A small network was shown many inputs. Here are its activations along a few directions, one row for each input.
Each table varies a few parts of the input and shows all the possible inputs, shuffled.
A made-up example of a description, with smaller parts first: one of 4 places along a line, together with either a single point or one of 9 places around a ring or (one of 3 separate values, together with one of 5 places around a ring).
Shared parts are said once, and a part with two or three values counts as separate values.
In the rows, 128 means zero.

Table:
r1: [117 114 138 129 137 131 111 138 120 128 148 125 126 120 120 128 103 131
 120 162]
r2: [131 122 131 152 134 128 121 143 121 116 141 129 141 123 125 140 120 113
 113 127]
r3: [125 141 136 140 130 136 142 138 108 132 136 116 144 134 116 147 134 122
 121 118]
r4: [133 126 116 151 137 129 124 149 117 129 135 124 127 110 117 129 115 112
 131 132]
r5: [122 144 130 140 126 137 138 147 109 140 129 117 136 133 113 137 128 119
 132 127]
r6: [141 143 146 139 107 125 138 145 108 132 141 124 121 141 113 119 135 124
 127 127]
r7: [153  83  92  64 131 130 106  67 227 101  66 151 112 115 183 106 122 141
 143  99]
r8: [122 145 102  63 120 115 144  58 193 125  85 151 102 158 155 114 187 178
 160  76]
r9: [120 119 126 149 139 122 120 138 111 127 136 129 139 113 132 133 120 117
 118 144]
r10: [117 136 142 124 129 129 135 133 103 147 140 119 125 129 115 125 122 136
 131 154]
r11: [115 135 146 127 124 125 131 126  98 150 143 120 133 139 128 134 124 135
 119 148]
r12: [140 126 130 158 121 129 125 155 121 111 136 131 131 120 119 123 126 108
 121 121]
- Describe the family of inputs behind these rows. => one of 2 separate values, together with either a single point or one of 5 places around a ring
- The inputs of r7 and r8 match in every part but the choice among 2 separate values. If r4 is changed in the same way as r7 into r8, which row does it become? => r5

Table:
r13: [163 173  98  96 110 129 159  80 164 160  72 150  96 171 136 107 180 139
 174  51]
r14: [124  93 119 203 141 170  77 238  88 100 140  78 162  72  93 132  53  63
 104 169]
r15: [124 133 139 193 145 111  92 183  85 113 223 138 119 110  63 158  89 118
 104 172]
r16: [135 194 174 155 110 115 160 166  43 161 181 118 120 173  56 157 142 120
 134 147]
r17: [130  53 191  82 123 129 141  75 113 109 121 119 131  94 200  73 116 144
  66 179]
r18: [ 59 166 154  63 112 135 177  95  85 185  88 117 107 160 134  83 196 184
 171 148]
r19: [ 49 168 146  96 130 163 191  95 112 137 102 104 146 149 125 120 194 159
 139  98]
r20: [114 198 155 198 128 130 140 197  57 158 180 127 148 189  70 178 145 119
 118 114]
r21: [175 115  71 114 151  92  71  95 223  93 139 173  90 115 128 134 113 151
 160  90]
r22: [ 60  96 129  83 145 115  89  93 132 128 159 134  95  91 114  96 131 207
 135 195]
r23: [ 64  69 132 101 146 174  83 122 174  78 133 107 114  65 111  92  96 164
 119 185]
r24: [128 201 159 184 104 115 152 187  52 160 203 115 135 165  62 191 137 127
 122 137]
r25: [ 71 159 164  45 108 121 163  98  83 170 116 124  97 165 118 109 187 204
 163 170]
r26: [132 109 138 210 140 154  66 222 100 102 186 112 142  85  73 138  48  89
 106 175]
r27: [147 182  96 106 116 126 180  97 176 149  58 152 134 163 129 147 193 126
 162  29]
r28: [126 203 129 203 132 136 177 183  55 154 163 114 164 151  80 179 143  94
 114  94]
r29: [ 55 159 156  78 128 163 207 105 118 153  89 100 132 146 134  92 204 157
 141 116]
r30: [160 172 100  97 103  90 130  87 180 133 119 154 106 197 116 165 165 171
 160  51]
r31: [ 68 179 155  70 106 121 160 100 107 152 140  98 109 171 123 117 180 191
 150 141]
r32: [186  96 188 198 116 104 125 163  43 131 177 119 167 108 148 137  72  52
  59 170]
r33: [159  91  64 124 141 135  53 119 249  72 106 161 119  82 134 141  75 116
 145  99]
r34: [ 37 169 136  79 120 142 157  92 109 154 126 114 123 168 131 130 188 189
 145 120]
r35: [153 173  77 111 130 113 138  83 189 141  98 159 122 184 129 173 167 160
 149  22]
r36: [227  75 109 120 122  93 109  78 199 105  85 177 129 134 227 111 104  88
 106 104]
r37: [193  93 193 178 108 129 126 190  56 153 156 125 178 114 147 142  31  38
  56 177]
r38: [176 172  94  84 102  91 148  86 175 159  94 152  95 197 129 140 181 157
 166  90]
r39: [113 194 150 194 130 134 191 182  57 168 140 107 158 155  82 144 156  85
 125 104]
r40: [ 93  72 169  94 113  87 120  72  88 122 143 142 106 104 175  78 160 194
 106 188]
r41: [209  93 100 123 121  66  98  80 189  95 116 187 100 139 199 113 141 125
 110  95]
r42: [230  67 120 105 120 125 118  79 203 128  71 183 140 121 218 116  58  80
 103 103]
r43: [137  85  44 102 165 185 103 153 236  81  40 115 151  92 132 152  77  76
 176  89]
r44: [ 50  78  99  76 172 217 130 154 162 104  72  59 146  65 125 100  90 116
 157 175]
r45: [148  72  42 129 148 156  66 132 239  69  51 130 138  78 159 138  88  81
 146 105]
r46: [154 123 144 204 134  81 102 157  69 119 232 133 114 108 101 148 113 117
  93 171]
r47: [182 115 165 201 123  79 120 155  50 123 207 128 125 113 131 134 106  95
  69 156]
r48: [183 102  83 121 126  61  76  84 203  89 152 191  96 124 158 129 144 156
 144  95]
r49: [130  47 200  68 119 160 145  82 133 136  96 117 145  97 203  72  74 116
  79 179]
r50: [132 201 168 178 124 127 175 176  44 171 139 109 130 167  75 121 153 109
 147 136]
r51: [148 182  73 133 120 128 158  87 179 134  79 159 152 173 136 158 183 123
 163  11]
r52: [ 85  87 145  94 131  92 102  74 112 126 164 137  91  94 150  86 157 204
 132 189]
r53: [ 55  67  99 100 152 182  95 136 158  83  82  74 138  47 141  88  93 128
 128 179]
r54: [114 102 107 184 158 201 107 241  87 118 140  64 165  83  78 158  56  43
 130 160]
- The inputs of r45 and r53 match in every part but one. If r51 is changed in the same way as r45 into r53, which row does it become? => r19
- The inputs of r17 and r36 match in every part but one. If r18 is changed in the same way as r17 into r36, which row does it become? => r13
- Describe the family of inputs behind these rows. => one of 3 separate values, together with either one of 6 places around a ring or one of 8 places along a line

Table:
r55: [131 214 159 196 107 116 182 161  58 147 164 136 166 180  80 176 183 119
 115  72]
r56: [ 84  86 163 134 135 170 108 143  97 134 133  95 176 101 144 144  73 108
  84 181]
r57: [126 195 141 134 118  98 163 137  60 169 173 105 116 188  92 162 182 151
 140 118]
r58: [ 76  80 142  87 150 163 158 107 115 108  95  87 139  68 150  84 143 137
 120 168]
r59: [152 171  46 100 134 158 138 130 239 140  34 151 109 174 138 134 138  96
 193  33]
r60: [215  93 120  73 109  74 122  22 206 120  81 189 115 142 220 110 137 145
 116  78]
r61: [195  91  99 229 135 106  75 207 104 101 154 139 141  75 119 145  58  45
 107 148]
r62: [ 70 118 154  80  99 142 140 111 113 126 113 103 108 117 131  73 166 173
 140 170]
r63: [ 91 177 146 101 119 114 158 103  94 179 138 134 105 154 104 113 161 182
 157 150]
r64: [177 100 167 155 130 146 104 187  97 122 176 106 137 111  88 147  41  91
 102 182]
r65: [ 91  83  71 119 172 121  62 101 225  63 146 162  95 100 143 122 126 161
 133 108]
- Describe the family of inputs behind these rows. => either one of 3 separate values or one of 8 places along a line
- What sort of input is r63? => one of 8 places along a line

Table:
r66: [130 100 143 123 121 153 115  89 155 131  58 152 159 157 171 137 136 188
 101  33]
r67: [115 126  79 136 159 126 137 126 160 123  89 141 137 165 170 153 173 125
 133  47]
r68: [144 193 172 210 119 114 127 193  28 156 180  98 143 159  71 145 120 110
  98 147]
r69: [148 175  62 114 115 113 139  97 176 102  98 134 113 110  91 148 185 142
 187  67]
r70: [158 153 176 216 111  84 128 172  25 141 241 136 152 163 109 185 124  84
  69 140]
r71: [ 45 161 158  94 105 174 163 138  77 172 138 109 136 163  95 148 153 131
 147 170]
r72: [123  69 143 102 162 141 120 140 144  92 159  96 131  72 137 108  75  98
 109 211]
r73: [152  93 125  94  99 103 100  67 153 164  66 160 143 162 208 142 122 174
 118  91]
r74: [ 85 146 152  79 103 155 166  90 100 128 128  91  95 101 111  67 174 132
 140 163]
r75: [165 119 110  71 143  98 127  58 182 137 110 170  78 139 151 102 138 171
 153 109]
r76: [ 87 185 155 173 143 137 163 189  47 168 143 113 154 160  85 145 140 109
 128 166]
r77: [137  76 117 145 162 170 101 188 174  96 137 113 146  64 102 132  29  95
 130 163]
r78: [133 165 106  87 131 117 132  92 206 121 122 151 101 149 110 123 146 176
 166  91]
r79: [194  61  88 176 124 133  63 191 168  91 114 151 128  81 139 132  42  53
 126 141]
r80: [103  98 137  99 123 103 138  89 126  97 137 106 104  75 169  53 163 131
 115 181]
- Describe the family of inputs behind these rows. => either one of 6 places around a ring or one of 9 places along a line
- What sort of input is r74? => one of 9 places along a line

Table:
r81: [122 140 138 135 124 117 135 124 110 137 141 133 127 137 127 126 140 136
 123 130]
r82: [130 144 128 136 125 123 130 136 117 143 134 132 125 138 117 133 125 128
 134 131]
r83: [127 115 129 130 131 139 123 142 127 118 128 117 130 114 123 124 116 118
 125 140]
r84: [140 117 138 134 127 124 125 132 118 124 138 126 130 122 132 126 118 120
 117 138]
r85: [121 115 133 133 131 129 120 130 119 125 135 123 133 118 134 127 119 125
 117 142]
r86: [138 115  88  64 129 122 124  58 218 116  65 157 109 133 173 112 154 159
 157  82]
r87: [135 125 125 144 132 130 125 143 125 116 134 125 133 121 121 135 124 116
 123 123]
r88: [115 134 138 127 128 127 135 125 111 134 139 122 130 133 125 130 138 137
 124 134]
r89: [140 125 129 141 128 126 116 140 126 128 138 133 128 126 122 134 109 119
 125 135]
r90: [118 134 133 124 127 140 136 138 119 133 125 115 129 130 118 127 129 127
 133 135]
r91: [122 145 130 139 127 131 138 138 116 134 131 126 134 136 117 135 137 125
 130 120]
- Describe the family of inputs behind these rows. => either a single point or (one of 2 separate values, together with one of 5 places around a ring)
- Which other rows does r89 become when the choice among 2 separate values takes its other values? List them by row number. => r82

Table:
r92: [114 137 120 112 116 121 157 105 113 138 116 116 130 131 148 118 145 127
 123 126]
r93: [133 119 115 117 150 136 107 132 150 117 124 123 123 124 117 130 111 140
 136 139]
r94: [149 120 118 126 131 129 117 144 157 121 123 137 128 138 128 133 108 124
 134 128]
r95: [123 144 118 118 139 120 115 113 141 129 140 135 120 129 110 143 158 139
 141 117]
r96: [140 146 112 121 132 127 129 132 134 148 112 140 119 135 118 115 132 126
 149 116]
r97: [142 107 129 124 129 112 118 111 135 114 134 132 130 119 138 127 135 123
 104 134]
r98: [123 112 130 132 134 125  91 127 149 109 137 138 126 118 126 127 120 145
 133 124]
r99: [102 138 117 130 136 119 142 113 142 123 131 131 131 132 133 148 153 149
 126 118]
r100: [125 112 118 147 124 120 136 130 145 121 119 144 133 113 149 119 123 120
 124 122]
r101: [126 124 134 121 104 102 133 108 127 135 132 137 127 140 137 133 147 149
 110 108]
r102: [114 116 123 116 131 150 121 134 134 128  98 119 124 107 130 113 122 121
 140 148]
r103: [147 117 122 141 120 127 102 126 148 113 138 154 130 130 129 135 116 124
 131 116]
r104: [114 135 122 104 123 144 149 125 132 144 110 110 121 120 121 126 148 130
 147 127]
r105: [123 140 123 129 116 138 145 122 120 132 106 135 141 135 144 119 147 116
 135 111]
r106: [133 144 130 121 114 142 145 129 143 146 115 136 137 149 131 138 126 126
 143 110]
r107: [139 129 122 118 129 133 120 122 142 131 125 134 113 116 132 107 114 126
 135 155]
r108: [ 71 140 156 183 134 156 119 202  58 129 190  96 138 129  73 142 111 113
 102 165]
r109: [134 115 128 132 141 140 147 125 132 126 115 132 136 109 143 113 117 108
 122 118]
r110: [126 145 127 105 125 132 123 128 142 129 131 133 126 137 106 135 134 158
 145 113]
r111: [108 100 119 138 135 121 128 126 139 108 122 121 125 105 144 120 127 141
 122 128]
r112: [101 139 131 120 124 146 150 118 126 124 115 123 140 125 135 116 157 137
 138 125]
r113: [120 109 126 113 152 139 131 122 140 123 124 111 142 105 140 132 128 118
 117 129]
r114: [136 141 114 133 125 107 115 122 133 119 124 145 121 153 121 145 140 128
 139 103]
r115: [136 146 128 124 133 108 113 106 133 136 136 136 111 145 129 130 148 136
 134 127]
r116: [151 154 153 206 119 127 133 196  63 132 164 105 164 120  86 157  98  84
 102 136]
r117: [146 112 127 117 119 141 126 132 143 131 114 129 131 124 131 138 104 109
 127 113]
r118: [140 121 114 122 146 108 108 112 142 126 141 132 114 119 139 134 115 122
 121 138]
r119: [141 116 135 111 129 139 123 114 131 123 117 128 124 131 136 123  97 128
 122 137]
r120: [134 136 125 143 132 117 134 118 130 119 123 143 128 151 139 143 142 137
 121 100]
r121: [129 134 134 106 102 131 141 121 122 138 109 111 117 143 138 117 142 132
 139 133]
r122: [140 144 130 114 119 128 130 120 130 135 125 125 108 146 128 109 139 146
 144 135]
r123: [136 127 181 166 125 111 134 173  24 161 195 111 136 130 103 137  99 117
 103 192]
r124: [129 107 142 117 134 127 142 114 123 117 119 119 130 116 143 101 120 124
 113 131]
- Describe the family of inputs behind these rows. => one of 3 separate values, together with either a single point or (one of 2 separate values, together with one of 5 places around a ring)
- The inputs of r92 and r105 match in every part but the choice among 3 separate values. If r123 is changed in the same way as r92 into r105, which row does it become? => r116
- Which other rows does r102 become when the choice among 2 separate values takes its other values? List them by row number. => r104
- Which other rows does r101 become when the choice among 3 separate values takes its other values? List them by row number. => r99, r120
- Which other rows does r113 become when the choice among 3 separate values takes its other values? List them by row number. => r109, r124
